A small network was shown many inputs. Here are its activations along a few directions, one row for each input.
In each table, some parts of the input vary, and every possible input appears once, in random order.
Descriptions start from the smaller parts, as in this example, which fits no table here: line(6) and (point or line(9) or (values(3) and ring(5))).
Shared parts are said once, and a part with two or three values counts as separate values.
In the rows, zero is written as 128.

Other details of the inputs shift rows strongly along two fixed directions, in all tables alike. That doesn't count.

Rows:
R1: [144 111 111 135 143 140 108 151 131 145 137]
R2: [104 144 168 145 185 107 144 162 146  44  82]
R3: [ 91  97 113 115  80  98 154 120 119 186 134]
R4: [140 133 138 135 123 137 116 120 127 101 112]
R5: [ 92 149 183 146 152 115 141 124 134  40  84]
R6: [111 131 145 136 145  97 146 159 133  86  83]
R7: [ 99  98 118 116  71  95 163  95 139 164 146]
R8: [164 138 102 126 134 173  87 135 112 169 156]
R9: [167 120 103 142 126 138 105 141 134 136 152]
R10: [ 94 138 162 129 152 134 132 128 128  90 104]
R11: [198 147  93 161 159 162  76 166 127 123 162]
R12: [190 156  99 141 178 160  86 170 133 131 162]
R13: [177 133 100 147 183 176  77 162 141 133 161]
R14: [ 83  90 125  88  53 109 161  82 116 200 128]
R15: [159 151 124 117 145 161 111 125 132 141 151]
R16: [117 105 124 118  94 108 163  75  98 149 127]
R17: [170 149 102 127 110 160  97 111 117 170 179]
R18: [107 135 163 137 135 124 135 113 137  70  94]
R19: [135 110  88 112 100 142 125 116 127 217 196]
R20: [ 77 114 146 113  55  87 171  86 115 144 103]
R21: [110 152 160 123 145 117 138 133 127  87  91]
R22: [101 138 178 130 158 112 143 142 136  45  48]
R23: [135 133 112 138 148 137 109 153 125 142 150]
R24: [112 137 135 121 128 136 121 124 116 137 129]
R25: [165 153 118 161 169 143  93 163 130  91 148]
R26: [ 86 116 151  96  91 103 170  92 137 139 100]
R27: [183 118  81 115 120 147 108 139 136 191 167]
R28: [ 84  83 128 125  90  64 192  93 106 131 115]
R29: [151 155 138 132 158 146 109 149 125  96 100]
R30: [158 114  89 108 109 139 127 120 142 197 174]
R31: [ 69 103 146  99  85 111 162  89 128 154 112]
R32: [120 144 155 162 174 120 125 155 141  46 110]
Each input here is: values(2) and (point or (values(3) and ring(5))).
- Changing only the values(2) part turns R2 into R15. The same change can be made to R32. Which row results? => R5
- Which other rows does R31 become when the values(3) part takes its other values? List them by row number. => R18, R26
- Start at R27 and move only the ring(5) part, one step at a time. The first step leads to R30. Which rows follow, in order? => R2, R12, R6

Rows:
R33: [132 127 103 113  77 128 136 102 109 199 179]
R34: [161 163 133 163 195 175  70 156 129  52 118]
R35: [109 106 126 103  76 117 164  96 129 181 126]
R36: [155  98 100 169 113  76 147 134 112  93 128]
R37: [ 97 109 136 107 105 109 149  98 119 154 109]
R38: [160 141 112 166 213 145  92 184 146  85 141]
R39: [ 90  90 109 119  80  88 167 123 134 193 167]
R40: [107 143 164 151 139 122 135 133 137  72  96]
R41: [101 114 132  98  92 100 162 102 129 156 112]
R42: [100 105 118  96  76 118 150  91 121 177 124]
R43: [103  99 131  99  86 113 154  93 116 181 128]
R44: [105 148 150 135 150 111 136 144 120  83  81]
R45: [ 78 110 161 122 113 102 162  98 119 113 107]
R46: [146 151 149 158 182 166  91 154 127  50 113]
R47: [101 116 123 107  72 108 164  96 108 180 154]
R48: [126 149 162 150 162 135 118 157 139  64  79]
R49: [205 149  88 136 166 190  56 141 121 167 171]
R50: [129 145 163 148 167 138 123 157 138  62  79]
R51: [142 125 100 101  85 126 128 106 126 199 154]
R52: [137 114 106 112  80 142 144  89 127 197 172]
R53: [177 144 103 128 125 160  95 125 134 156 180]
R54: [131 146 161 144 179 133 123 144 141  43  99]
R55: [ 97 110 118 100  69 115 143  94 121 178 124]
R56: [ 95 110 139 103  80  98 173  91 126 153 134]
R57: [128 120 115 143 150 120 115 179 143 126 134]
R58: [179 149 115 129 147 159  89 152 130 136 146]
R59: [128 159 156 151 175 125 113 147 136  48  97]
R60: [134 107 105  98  84 146 130 101 119 194 152]
R61: [ 83 124 164 125 124 100 165 118 137  91  65]
R62: [216 155  84 133 161 193  71 159 113 170 182]
R63: [163 143 124 133 145 153 105 133 135 116 154]
R64: [ 89 130 169 133 135 116 132 141 128  66  69]
R65: [ 89 128 166 139 132 109 136 120 121  86 101]
R66: [186 160 138 147 200 169  79 176 141  65 115]
R67: [211 152  84 143 158 199  74 128 132 163 189]
R68: [168 157 146 158 202 167  70 171 126  68 107]
R69: [125  93  80 109 105 116 139 133 136 211 167]
R70: [221 155  79 134 164 192  67 134 129 163 198]
R71: [ 89 128 128 116  87  97 161  97 113 152 130]
R72: [133 110 106 102  78 145 125 105 117 196 155]
R73: [146  97  75 120 106 131 131 130 134 220 206]
R74: [ 79 122 159 118  87  84 167 106 129 116 110]
R75: [137 130 117 128 107 153 107 115 121 146 157]
R76: [110 113 125  96  68 106 151 103 132 177 133]
R77: [125 152 150 140 183 129 124 155 122  63  79]
R78: [105  84 140 166 117  41 180 147 120  50  53]
R79: [119 141 168 154 178 135 114 142 124  54 100]
R80: [ 96 102 124 103  70 122 157  82 118 171 146]
R81: [188 157 135 144 207 172  83 171 142  65 113]
R82: [ 85 122 162 120 101  91 168 110 129 106 108]
R83: [218 153  79 131 161 193  69 129 136 159 198]
R84: [ 88 109 137 113  97 106 155  83 118 152 128]
R85: [192 134  62 140 166 167  70 176 140 180 186]
R86: [178 158 117 148 171 172  83 153 138 110 123]
R87: [ 64 110 151 145 126  69 162 152 143  95 107]
R88: [142 113  67 124 101 123 119 127 135 220 201]
R89: [130 114 117 140 155 125 122 178 141 128 135]
R90: [ 79 133 163 127 121  88 157 112 140  74  87]
R91: [168 136  94 110 115 149 102 120 134 177 158]
R92: [114 137 165 131 148 114 138 149 133  73  82]
R93: [ 67  94 151 129 139  80 173 159 143  99  87]
R94: [103 118 121 102  72 105 156 109 111 185 135]
R95: [ 77 116 175 124 127  97 154 124 121  91  73]
R96: [118 128 136 117 129 122 147 131 115 127 110]
R97: [ 72 119 154 126 107  95 153  96 121 115 103]
R98: [135 121 114 101 107 126 135 108 135 163 133]
R99: [ 76 128 166 128 128  94 172 119 116  82  91]
R100: [109 139 164 149 143 126 141 132 136  71  97]
R101: [133 124  95 106  89 130 142  92 111 199 174]
R102: [205 147  80 137 158 205  62 128 123 156 190]
R103: [ 85 121 171 116 127  92 168 128 133  84  70]
R104: [148 162 143 163 179 154  98 147 140  64 109]
- Changing only one part turns R56 into R103. The same change can be made to R40. Which row results? => R48
- Changing only one part turns R92 into R82. The same change can be made to R96. Which row results? => R99
- Describe the family of inputs behind these rows. => values(2) and (point or (ring(5) and (point or ring(6))))
- Which other rows does R95 become when the ring(6) part takes its other values? List them by row number. => R50, R62, R66, R72, R92
- Which other rows does R80 become when the values(2) part takes its other values? List them by row number. => R60

Rows:
R105: [132 159 175 148 166 122 126 142 140  19  78]
R106: [ 86 127 137 111 101  94 155 128 134 144 125]
R107: [116 131 142 194 181  86 134 174 119  17 109]
R108: [165 131 101 124 156 176  94 123 124 161 165]
R109: [179 134 102 139 141 163  91 146 122 140 140]
R110: [ 88 110 133  99  84  98 167 107 143 159 135]
R111: [ 89  79  97 145  66  62 176 101 123 154 163]
R112: [172 149 123 136 147 175  90 105 117 126 159]
R113: [191 134 100 126 147 170  98 126 116 150 150]
R114: [102  83 115 136  78  64 185  78 118 157 161]
R115: [110 138 144 119  86  98 152 108 123 123 117]
R116: [167 149 119 127 158 153 115 137 149 138 158]
R117: [ 70 124 146 117  99 106 157 120 124 153 135]
R118: [ 98 150 178 147 200 135 129 150 142  36  89]
R119: [116 129 147 108  88 104 160  85 128 125 120]
R120: [109 152 167 151 187 119 119 173 155  34  82]
R121: [191 148  98 126 125 170 101 126 130 157 171]
R122: [195 122  85 128 140 168  92 143 120 163 149]
R123: [170 145 112 132 148 181  93 111 114 144 163]
R124: [ 89  96 134  99 101  99 165 105 128 160 120]
R125: [113 124 155 153 177 113 124 173 137  58  62]
R126: [101 137 166 150 193 132 118 156 134  38  76]
R127: [130 133 158 146 188 123 128 155 126  38  53]
R128: [102 126 135 115  77 101 159 104 133 144 117]
R129: [ 82 119 140 120  84 113 151  93 117 145 121]
R130: [ 87 100 131 110  87  92 162 123 138 167 125]
R131: [ 97 113 129 115  96  95 153 123 144 148 114]
R132: [ 72 109 139 107  87 111 165 100 135 163 143]
R133: [170 127 105 130 149 159 107 154 140 154 160]
R134: [ 82 118 136 116  91 102 150 106 107 151 113]
R135: [192 140  92 122 137 162  95 135 134 152 158]
R136: [170 144 108 118 155 159 103 132 141 149 168]
R137: [165 135 103 130 145 150 101 162 128 166 164]
R138: [183 136  96 118 148 161 105 131 139 162 161]
R139: [198 133 100 131 127 173  94 129 120 149 161]
R140: [185 117  86 129 147 165  95 149 128 170 153]
R141: [183 110  73 168 134 132 114 130 124 144 203]
R142: [ 86  97 133 112  92  97 153 125 130 160 119]
R143: [145 143 111 133 153 165  86 145 118 154 171]
R144: [125 152 160 155 178 116 117 166 145  32  63]
R145: [102 139 163 154 169 124 114 149 129  49  73]
R146: [119 144 161 148 186 119 128 168 151  35  69]
R147: [112 158 169 154 186 117 126 176 162  36  85]
R148: [165 154 118 142 133 166  84 122 110 141 163]
R149: [120 147 162 153 168 121 125 164 115  46  65]
R150: [100 104 126 112  86  90 158 121 110 157  99]
R151: [176 161 106 132 136 155  98 140 121 140 154]
R152: [ 91 106 130 108  85 114 154  94 116 154 121]
R153: [104 117 137 117  78  95 155 107 110 143 109]
R154: [107  99 126 119  93  98 147 122 123 147  97]
R155: [ 75 110 141 105 106 116 156  92 127 155 135]
R156: [130 162 173 157 169 119 115 150 144  21  74]
R157: [ 76 104 135 119  91 107 152 108 128 157 119]
R158: [156 157 113 131 149 145 109 158 141 142 160]
R159: [175 129 102 121 154 161 108 139 135 165 164]
R160: [104 129 130 113  96  92 153 121 124 137 106]
R161: [173 142 102 133 132 185  90 116 117 156 174]
R162: [194 129  93 127 132 175  93 134 117 161 159]
R163: [116 110 140 109  89 108 157  89 118 135 110]
R164: [110 114 130  99  88  99 167  94 129 152 114]
R165: [ 72 115 142 118  96 109 154 111 136 154 139]
R166: [108 127 141 107  92 104 167  89 128 135 117]
R167: [166 144 111 127 144 154 112 145 154 147 165]
R168: [107 105 134 114  71 100 152 101 121 146 111]
R169: [109 140 166 145 180 131 124 133 123  47  73]
R170: [168 147 117 145 135 169  82 119 121 136 161]
R171: [ 87  92 129 102  91  98 163 114 130 161 121]
R172: [175 147 118 139 138 179  87 115 119 130 164]
R173: [ 96 106 130 120 106  95 153 137 120 149 101]
R174: [147 137 109 132 151 169  84 139 130 150 171]
R175: [ 96 146 164 151 183 123 119 163 123  53  79]
R176: [163 131  97 126 147 155  94 159 119 166 163]
R177: [ 91 119 129 109  90  89 163 123 130 158 115]
R178: [ 98  93 127 104 101  99 166 108 124 162 107]
R179: [ 82 128 145 123  89 112 153 100 107 144 119]
R180: [154 132 101 125 147 177  88 130 128 161 182]
- Changing only one part turns R140 into R173. The same change can be made to R133. Which row results? => R137
- Changing only one part turns R170 into R172. The same change can be made to R142. Which row results? => R171
- Describe the family of inputs behind these rows. => line(4) and (point or (values(3) and line(6)))
- Which other rows does R166 become when the values(3) part takes its other values? List them by row number. => R113, R123
- Which other rows does R130 become when the values(3) part takes its other values? List them by row number. => R147, R165

Rows:
R181: [ 98 115 140 124  85  92 157 102 123 119 102]
R182: [141 121  99 122 135 139 114 139 135 172 160]
R183: [ 89 118 145 101 105 120 152  99 130 145 103]
R184: [101 101 129 110 100  87 164 126 137 147 121]
R185: [164 124 103 133 130 131 125 138 137 154 159]
R186: [ 71 114 145 120 111 107 150 126 124 138 114]
R187: [155 132 122 140 150 150 101 151 115 121 117]
R188: [ 86 118 148 128 113  87 171 126 142 117 115]
R189: [154 136 129 135 150 156  97 143 115 121 115]
R190: [139 138 111 111 130 154 107 123 130 171 153]
R191: [117 145 164 173 193 121 115 170 145  22  92]
R192: [148 124 104 120 128 137 118 142 139 167 166]
R193: [146 121 102 141 126 137 119 122 121 157 181]
R194: [ 80 101 132 123 107 103 154 129 125 150 123]
R195: [135 153 159 162 191 117 129 172 142  19  69]
R196: [ 88 129 145 104  87 105 164  99 134 149 128]
R197: [154 135 119 105 124 162 112 117 132 160 149]
R198: [158 118 100 142 125 132 114 132 134 144 159]
R199: [ 95 116 143 130  95  90 160 101 109 104 101]
R200: [153 134 119 125 126 161 112  98 114 143 160]
R201: [143 135 110 114 127 144 114 137 137 166 165]
R202: [133 141 130 131 154 163  99 145 123 128 134]
R203: [100 115 135 102  91 106 153 101 123 156 101]
R204: [149 105  96 130 126 138 113 142 121 176 157]
R205: [ 72 122 144 115 117 100 154 125 135 130 108]
R206: [ 75 122 153 134 112  94 159 109 121 108 122]
R207: [ 97 106 124 113  99  93 161 120 127 147 105]
R208: [165 146 131 125 150 150 104 143 130 113 116]
R209: [ 80 122 148 129 103  98 153 111 134 119 123]
R210: [142 151 135 146 159 154 102 126 120  99 145]
R211: [126 133 153 172 192 113 123 160 127  28  93]
R212: [163 126 103 122 129 138 118 144 132 147 144]
R213: [ 80 129 156 104 107 105 157 117 135 124 107]
R214: [153 144 137 137 150 164 101 120 131 101 132]
R215: [152 125 117 145 157 145 104 162 119 116 122]
R216: [166 142 126 131 154 142 107 152 131 108 116]
R217: [170 149 125 139 148 142 113 144 130 104 121]
R218: [130 145 156 173 186 121 116 167 136  12  72]
R219: [164 132 109 128 113 147 111 103 105 151 158]
R220: [ 85 128 145 117 100  96 165 114 139 137 127]
R221: [ 99 112 133 110  95  98 157 112 123 149  99]
R222: [170 140 112 117 111 148 118 114 126 161 147]
R223: [165 134 112 127 110 149 106 110 122 150 149]
R224: [ 96 112 136 136 106  89 162 112 115 100 106]
R225: [158 152 137 128 153 164 112 126 136 109 128]
R226: [143 128 120 117 132 170 106 121 120 157 140]
R227: [145 141 116 128 119 154 106 113 131 150 164]
R228: [153 112  93 122 130 132 116 136 133 177 156]
- Changing only one part turns R187 into R216. The same change can be made to R189. Which row results? => R208
- Describe the family of inputs behind these rows. => line(6) and ring(8)
- Which other rows does R188 become when the ring(8) part takes its other values? List them by row number. => R185, R195, R196, R217, R220, R222, R225
- Start at R210 and move only the line(6) part, one step at a time. The first step leads to R227. Which rows follow, in order? => R196, R213, R190, R202
- Start at R227 and move only the ring(8) part, one step at a time. The first step leads to R209. Which rows follow, in order? => R191, R198, R218, R181, R223, R214
